[141 145 122 102 114] result: 114
[112 113 153 100 138 138 114] result: 114
[142 110 127 130 129 129 101] result: 101
[105  99 149 138 155] result: 155
[106 119 118 120 135 110] result: 110
[142 121 108 118 100] result: 100
[129 129 131 137 125 131 104] result: 104
[142 100 125 124] result: 124
[127 132 124 155 134 129 117] result: 117
---
[[141 138 113 146]
 [134 119 152 139]] 138

[157 136 107 117 101] 136

[156 107 121 153] 107

[105 142 118 142 108 132] 142

[[125 105 118 119 117 144 130]
 [134 136 130 126 124 139 126]] 105

[[114 139 115 137 132 102]
 [121 145 120 135 131 111]] 139
---
[128 129 151 130] ⇒ 128, 130

[112 120 128 154] ⇒ 112, 154

[[133 100 129 143 118 140 128]
 [120 145 121 126 112 141 140]] ⇒ 133, 140

[132 141 131 150] ⇒ 132, 150

[129 125 108 148 102] ⇒ 129, 102

[[101 143 113 125]
 [102 157 140 119]] ⇒ 101, 119
---
[107 118 117 119 141 124 127] Answer: 119

[[135 154 118 126]
 [106 125 126 127]
 [136 128 135 133]] Answer: 126

[[131 145 136 141]
 [126 128 118 150]] Answer: 141

[121 136 149 144] Answer: 144

[150 129 108 130] Answer: 130

[[116 126 130 142]
 [133 143 123 141]
 [ 99 118 123 128]] Answer: 142

[[138 133 128 125 125 125 127]
 [123 120 119 117 116 115 115]
 [136 139 130 112 100 103 118]] Answer: 125

[[127 128 106 113 117]
 [131 127 124 140 144]] Answer: 113

[[110 111 157 142 109]
 [110 130 129 145 126]] Answer: 142
---
[129 101 136 120 126] ==> 101

[[121 132 144 142]
 [123 129 154 131]] ==> 132

[[145 108 105 116]
 [128 138 133 155]] ==> 108

[135 146 135 104 113 144 143] ==> 146

[[130 106 103 143 123 133]
 [ 99 126 156 126 116 125]
 [100 129 152 127 123 122]] ==> 106

[129 135 136 150 138] ==> 135

[[126 126 113 130 105]
 [139 130 118 131 131]] ==> 126
---
[[134 137 113 140 143 148 145 126 149 131]
 [124 112 133 114 123 118 106 102 126 145]
 [115 134 130 142 119 110 136 125 128 150]
 [120 140 101 138 147 125 151 125 137 136]
 [153 118 148 121 129 140 146 129 140 103]
 [137 122 146 138 140 122 127 144 109 156]
 [120 127 144 145 128 156 100 107 153 146]
 [125 133 116 127 147 143 114 138 103 121]
 [129 145 103 152 117 103 115 152 125 123]] => 145

[[144 111 104 104 145 114 131 151 119 118 142 142]
 [121 127 127 120 112 109 138 128 142 105 146 113]
 [118 143 123 112 128 129 132 105 127 142 143 119]
 [135 144 142 132 139 143 112 111 109 123 139 108]
 [130 137 144 146 114 112 131 135 114 128 111 145]
 [133 112 142 111 118 129 143 111 106 125 145 147]
 [127 141 109 134 124 145 112 113 144 137 118 147]] => 141

[[122 127 125 127 130 124 129 135 128 134 125]
 [126 126 151 130 131 115 129 119 147 132 128]
 [123 128 125 128 132 125 130 134 127 132 129]
 [123 143 128 133 133 135 109 134 139 127 112]
 [113 146 127 123 135 146 124 149 130 137 122]
 [123 128 123 131 135 126 130 133 126 130 131]
 [128 126 152 131 128 119 130 124 149 130 130]
 [122 141 130 132 132 135 109 134 137 127 112]
 [127 126 150 130 130 115 129 120 148 131 128]
 [109 139 144 124 140 134 114 130 129 138 105]
 [128 126 152 131 129 118 130 122 149 131 130]] => 126

[[124 140 122 120 119 118 125 139 136 134 117 113 121 120 119]
 [120 134 119 122 122 122 119 145 149 152 141 144 118 122 122]
 [143 134 141 133 132 132 146 117 112 107 104 100 142 134 132]
 [114 121 118 125 126 126 110 133 138 142 147 152 117 124 126]
 [132 117 134 135 136 136 132 115 118 119 136 140 135 135 136]
 [130 117 133 136 138 139 129 119 124 126 141 146 134 135 138]
 [120 138 119 119 119 119 120 149 149 150 130 128 118 119 119]
 [131 117 133 135 136 137 130 118 122 124 140 145 134 135 136]
 [139 133 138 132 131 130 143 121 117 113 109 105 139 132 131]
 [141 134 138 131 130 130 145 123 118 115 110 105 139 132 130]] => 134

[[115 126 129 122 117 128 124 125 121 119]
 [124 127 128 123 118 130 131 125 128 124]
 [154 133 112 131 127 135 147 119 151 148]
 [116 128 127 125 118 128 127 125 122 119]
 [136 128 149 122 130 129 129 136 118 129]
 [131 125 150 128 143 128 121 141 122 127]
 [124 128 105 130 118 129 131 116 140 130]] => 128

[[124 127 125 124 131 107 126 124 128 129 129]
 [142 126 130 116 129 135 124 125 129 132 129]
 [145 133 114 131 120 120 126 146 126 129 127]
 [127 125 140 142 112 144 125 121 127 128 128]
 [133 132 128 126 137 126 128 134 127 132 129]
 [141 128 122 128 108 122 126 135 130 125 130]
 [140 125 118 129 150 142 131 132 128 125 129]] => 125

[[126 125 120 124 124 136 134 128 133 122 124]
 [114 141 137 142 141 127 112 137 115 140 141]
 [125 127 130 128 128 119 123 143 129 130 128]
 [140 106 112 106 107 120 146 140 153 110 107]
 [136 131 124 128 129 154 134 114 124 125 128]
 [129 124 117 122 122 141 138 123 135 120 122]] => 124
---
[[128 128 128 128 128 128 128]
 [119 136 123 120 120 151 127]
 [137 114 137 136 136 138 119]] ans = 119

[[127 134 147 147 104 146 124]
 [122 133 126 131 131 128 124]
 [129 127 131 127 124 129 127]] ans = 127

[[125 122 118 137 137 136]
 [151 122 138 138 129 141]
 [126 139 121 132 122 125]] ans = 125

[[132 125 117 122 129]
 [130 152 152 137 135]
 [128 113 108 121 142]] ans = 142

[[114 120 110 127 125 116]
 [107 106 141 113 110 145]
 [124 122 127 128 133 138]] ans = 138

[[126 134 122 141]
 [125 126 126 149]
 [125 126 125 150]] ans = 150

[[116 140 140 107 146 146]
 [133 101 100 115 135 137]
 [124 118 118  99 149 150]] ans = 150

[[120 131 105 110]
 [129 131 107 135]
 [138 131 101 122]] ans = 122
---
array([133, 113, 127, 107, 141, 148]) | 148, 107

array([[140, 146, 142, 141, 145, 112],
       [106, 100, 103, 112, 103, 139]]) | 146, 100

array([[123, 144, 121, 118, 128, 132, 124],
       [124, 142, 120, 114, 126, 138, 124],
       [128, 138, 126, 111, 121, 150, 116]]) | 150, 111

array([106, 148, 128, 119]) | 148, 106

array([[116, 106, 152, 147, 149],
       [120, 140, 140, 130, 146],
       [153, 104, 133, 109, 112]]) | 153, 104

array([[139, 102, 140, 127, 149, 143, 113],
       [125, 122, 117, 138, 137, 137, 139],
       [147, 122, 137, 129, 128, 133, 133]]) | 149, 102

array([136, 156, 140, 119, 132, 152]) | 156, 119

array([155, 111, 131, 136, 132, 117]) | 155, 111

array([125, 132, 136, 130, 113, 152]) | 152, 113
---
Input:
[[139, 148, 110, 128, 102, 134, 103],
 [109, 109, 131, 109, 142, 114, 128],
 [131, 148, 117, 139, 135, 118, 104]]
Output: 114

Input:
[[135, 122, 101, 107, 114, 135, 127],
 [101, 134, 139, 136, 146, 125, 108]]
Output: 135

Input:
[[151, 118, 121, 122],
 [149, 120, 120, 120],
 [134, 126, 132, 135]]
Output: 120

Input:
[[138, 123, 107, 116, 132],
 [114, 137, 157, 117, 129],
 [134, 123, 115, 156, 131]]
Output: 117

Input:
[[158, 132, 145, 127, 113, 122],
 [100, 138, 107, 126, 132, 130]]
Output: 113

Input:
[[115, 108, 109, 145],
 [115, 107, 110, 143]]
Output: 109

Input:
[[102, 144, 125, 109],
 [134, 141, 125, 134]]
Output: 125
